These are the activations of a small network on made-up records, seen along a few directions, one row for each record.
After each row come some of the record's fields: GAL, ZEKO, PEZ, VOPO, ZAFO.
A field that a record lacks is left out.
Other fields move the rows too, some of them a lot.
In the rows, 500 means zero.
Random noise pushes rows far along 2 fixed directions. That doesn't count. These rows show it; they differ only by the noise:
[207 774 749 442 544 611 514 640 627 458 454 522 502 525 548 421 618]
[462 477 518 341 390 413 468 536 471 471 528 512 620 481 349 537 442]
[321 641 599 370 437 522 475 638 552 401 509 495 565 499 440 416 526]
[432 512 570 367 429 437 483 524 492 504 507 525 601 490 383 553 470]

[572 527 375 509 436 526 443 519 548 408 506 583 459 490 490 377 572] : GAL is bevod, ZEKO is rud, PEZ is vuzul, ZAFO is fute
[410 543 651 728 609 732 527 301 620 816 413 589 402 260 687 597 618] : VOPO is kip, ZAFO is puz
[517 436 531 589 385 615 626 484 521 546 557 471 532 348 562 481 407] : VOPO is duzim, ZAFO is puz
[485 445 567 632 643 550 459 383 494 728 413 506 487 423 565 643 567] : VOPO is kip, ZAFO is puz
[411 428 434 432 396 542 354 631 372 450 587 471 676 297 357 374 468] : VOPO is kip, ZAFO is fute
[618 363 167 516 269 502 437 483 513 390 625 444 482 419 417 282 403] : GAL is bevod, ZEKO is befa, PEZ is vuzul, ZAFO is puz
[579 726 379 450 546 564 425 652 655 143 477 546 205 813 652 206 574] : GAL is bevod, ZEKO is rud, PEZ is vuzul, ZAFO is nubi
[549 249 423 389 357 401 417 489 306 542 575 490 705 318 274 589 406] : VOPO is kip, ZAFO is fute
[545 348 330 328 220 416 504 690 370 271 639 419 623 385 258 432 335] : VOPO is duzim, ZAFO is fute
[377 696 539 336 552 377 443 650 527 258 496 464 480 694 514 368 479] : GAL is viz, ZEKO is zatir, PEZ is kez, ZAFO is pimi
[686 362 554 375 403 344 545 422 479 508 545 490 533 659 347 695 351] : GAL is bevod, ZEKO is befa, PEZ is kez, ZAFO is fute
[575 380 602 575 506 442 608 368 395 676 453 497 545 534 469 801 477] : VOPO is duzim, ZAFO is nubi
[457 548 511 432 477 503 568 605 537 474 535 528 558 487 511 548 560] : GAL is fev, ZEKO is roga, PEZ is kez, ZAFO is fute
[177 792 462 377 486 476 381 905 541  28 631 412 472 686 478  91 570] : GAL is bevod, ZEKO is befa, PEZ is vuzul, ZAFO is pimi
[246 853 621 545 659 673 491 707 696 394 405 414 335 570 683 287 657] : GAL is viz, ZEKO is vope, PEZ is kez, ZAFO is puz
[230 640 212 606 557 762 192 620 493 442 594 446 505 189 536 113 645] : VOPO is kip, ZAFO is puz
[392 617 653 681 827 514 421 308 450 776 404 596 371 517 660 715 634] : VOPO is duzim, ZAFO is pimi
[431 356 200 394 184 625 488 703 466 202 631 259 696 230 383 121 414] : VOPO is kip, ZAFO is puz
[458 365 544 629 439 670 648 361 573 693 498 477 531 230 616 532 465] : VOPO is kip, ZAFO is puz
[686 439 232 389 206 496 525 602 617 149 494 371 492 544 530 201 401] : GAL is viz, ZEKO is zatir, PEZ is vuzul, ZAFO is puz
[602 353 720 581 426 516 795 322 447 670 445 477 611 508 554 722 393] : VOPO is duzim, ZAFO is nubi
[501 759 453 711 619 793 482 490 753 580 453 456 274 431 810 274 716] : GAL is fev, ZEKO is reg, PEZ is kez, ZAFO is puz
[375 377 480 508 403 555 464 530 366 572 613 474 669 286 518 445 462] : VOPO is kip, ZAFO is nubi
[212 802 577 508 480 676 446 746 502 238 567 420 487 453 640 142 600] : VOPO is duzim, ZAFO is nubi
[351 351 586 425 393 508 556 610 403 530 582 459 684 319 354 517 446] : VOPO is kip, ZAFO is fute
[474 500 591 533 643 369 526 430 412 566 427 490 472 584 495 669 501] : VOPO is duzim, ZAFO is pimi
[352 717 328 568 756 520 138 523 510 481 483 582 436 523 531 387 600] : GAL is viz, ZEKO is zatir, PEZ is dokif, ZAFO is pimi
[333 733 632 673 621 799 448 530 636 496 435 481 345 448 827 333 648] : VOPO is kip, ZAFO is nubi
[187 843 968 675 731 664 620 486 703 652 347 622 353 633 659 570 748] : GAL is bevod, ZEKO is befa, PEZ is vuzul, ZAFO is fute
[457 447 392 682 701 524 366 231 376 800 518 577 515 311 500 625 533] : VOPO is duzim, ZAFO is puz
[635 521 566 738 603 617 610 244 730 703 355 535 263 532 697 593 583] : GAL is bevod, ZEKO is befa, PEZ is vuzul, ZAFO is puz
[623 418 594 492 507 377 703 376 487 597 451 647 520 602 557 665 478] : GAL is fev, ZEKO is roga, PEZ is vuzul, ZAFO is nubi
[478 458 458 313 464 267 428 542 377 459 572 533 649 606 407 590 404] : GAL is viz, ZEKO is zatir, PEZ is kez, ZAFO is nubi
[483 733 539 460 525 594 466 709 599 390 533 481 442 594 531 301 587] : GAL is fev, ZEKO is reg, PEZ is kez, ZAFO is fute
[568 515 354 363 461 366 320 579 345 263 561 451 514 523 328 372 412] : VOPO is duzim, ZAFO is pimi
[834 135 365 590 452 333 598  74 451 789 517 582 515 448 383 774 321] : GAL is bevod, ZEKO is befa, PEZ is vuzul, ZAFO is puz
[284 343 415 395 307 526 463 750 365 393 667 407 755 275 345 379 466] : VOPO is kip, ZAFO is fute
[571 484 651 492 346 472 700 454 600 401 485 471 455 691 566 457 507] : GAL is bevod, ZEKO is befa, PEZ is vuzul, ZAFO is nubi
[469 487 500 472 410 468 524 633 419 435 565 488 555 446 358 493 398] : VOPO is duzim, ZAFO is fute
[686 396 426 545 276 561 690 463 696 385 548 461 389 523 546 366 336] : GAL is bevod, ZEKO is befa, PEZ is vuzul, ZAFO is puz

Which values does each new row have?
[140 970 872 540 662 768 543 675 785 467 376 542 382 607 773 366 669] : GAL is viz, ZEKO is zatir, PEZ is kez, ZAFO is fute
[324 638 553 564 524 683 375 593 539 470 498 511 460 372 605 413 668] : VOPO is kip, ZAFO is fute
[350 549 589 563 477 659 479 548 543 532 507 524 467 354 616 482 617] : VOPO is kip, ZAFO is fute
[309 596 940 654 766 630 580 348 525 847 372 629 479 466 645 735 647] : VOPO is kip, ZAFO is fute
[325 755 453 506 699 487 279 578 545 394 415 606 408 640 495 382 611] : GAL is viz, ZEKO is zatir, PEZ is vuzul, ZAFO is pimi
[499 382 603 590 514 549 510 345 472 735 477 589 498 353 565 722 556] : VOPO is kip, ZAFO is fute
[548 673 576 551 596 615 507 458 692 500 474 580 290 550 655 424 593] : GAL is bevod, ZEKO is rud, PEZ is kez, ZAFO is fute
[771 271 261 602 520 386 351 257 351 704 500 511 480 409 435 699 415] : VOPO is duzim, ZAFO is puz
[496 497 401 586 537 541 394 478 388 584 540 492 480 464 537 548 481] : VOPO is duzim, ZAFO is nubi
[498 485 520 436 470 514 406 525 416 426 546 503 514 435 468 415 482] : VOPO is kip, ZAFO is fute
[657 265 487 419 257 527 627 467 489 411 551 455 538 413 527 526 362] : VOPO is kip, ZAFO is nubi
[395 678 454 618 738 522 271 429 438 512 469 528 439 454 551 455 634] : VOPO is duzim, ZAFO is pimi
[305 515 572 627 408 802 683 539 665 530 472 378 534 257 683 358 566] : VOPO is kip, ZAFO is puz
[359 784 490 501 648 543 278 655 581 368 559 468 402 610 526 323 602] : GAL is bevod, ZEKO is befa, PEZ is kez, ZAFO is pimi
[454 516 526 563 460 520 592 445 567 493 532 519 457 538 515 409 497] : GAL is bevod, ZEKO is befa, PEZ is vuzul, ZAFO is puz
[340 370 623 543 389 654 673 510 523 621 526 435 642 250 515 501 482] : VOPO is kip, ZAFO is puz
[534 385 130 271 214 355 329 728 299  59 700 350 666 400 232 238 397] : VOPO is duzim, ZAFO is pimi
[450 428 576 553 528 583 508 506 470 593 475 449 565 453 556 547 470] : VOPO is kip, ZAFO is nubi
[283 645 758 640 593 679 580 507 551 649 464 558 439 408 653 618 652] : VOPO is duzim, ZAFO is fute
[629 398 279 324 550 241 276 450 352 504 542 554 567 583 284 653 358] : GAL is viz, ZEKO is zatir, PEZ is kez, ZAFO is pimi
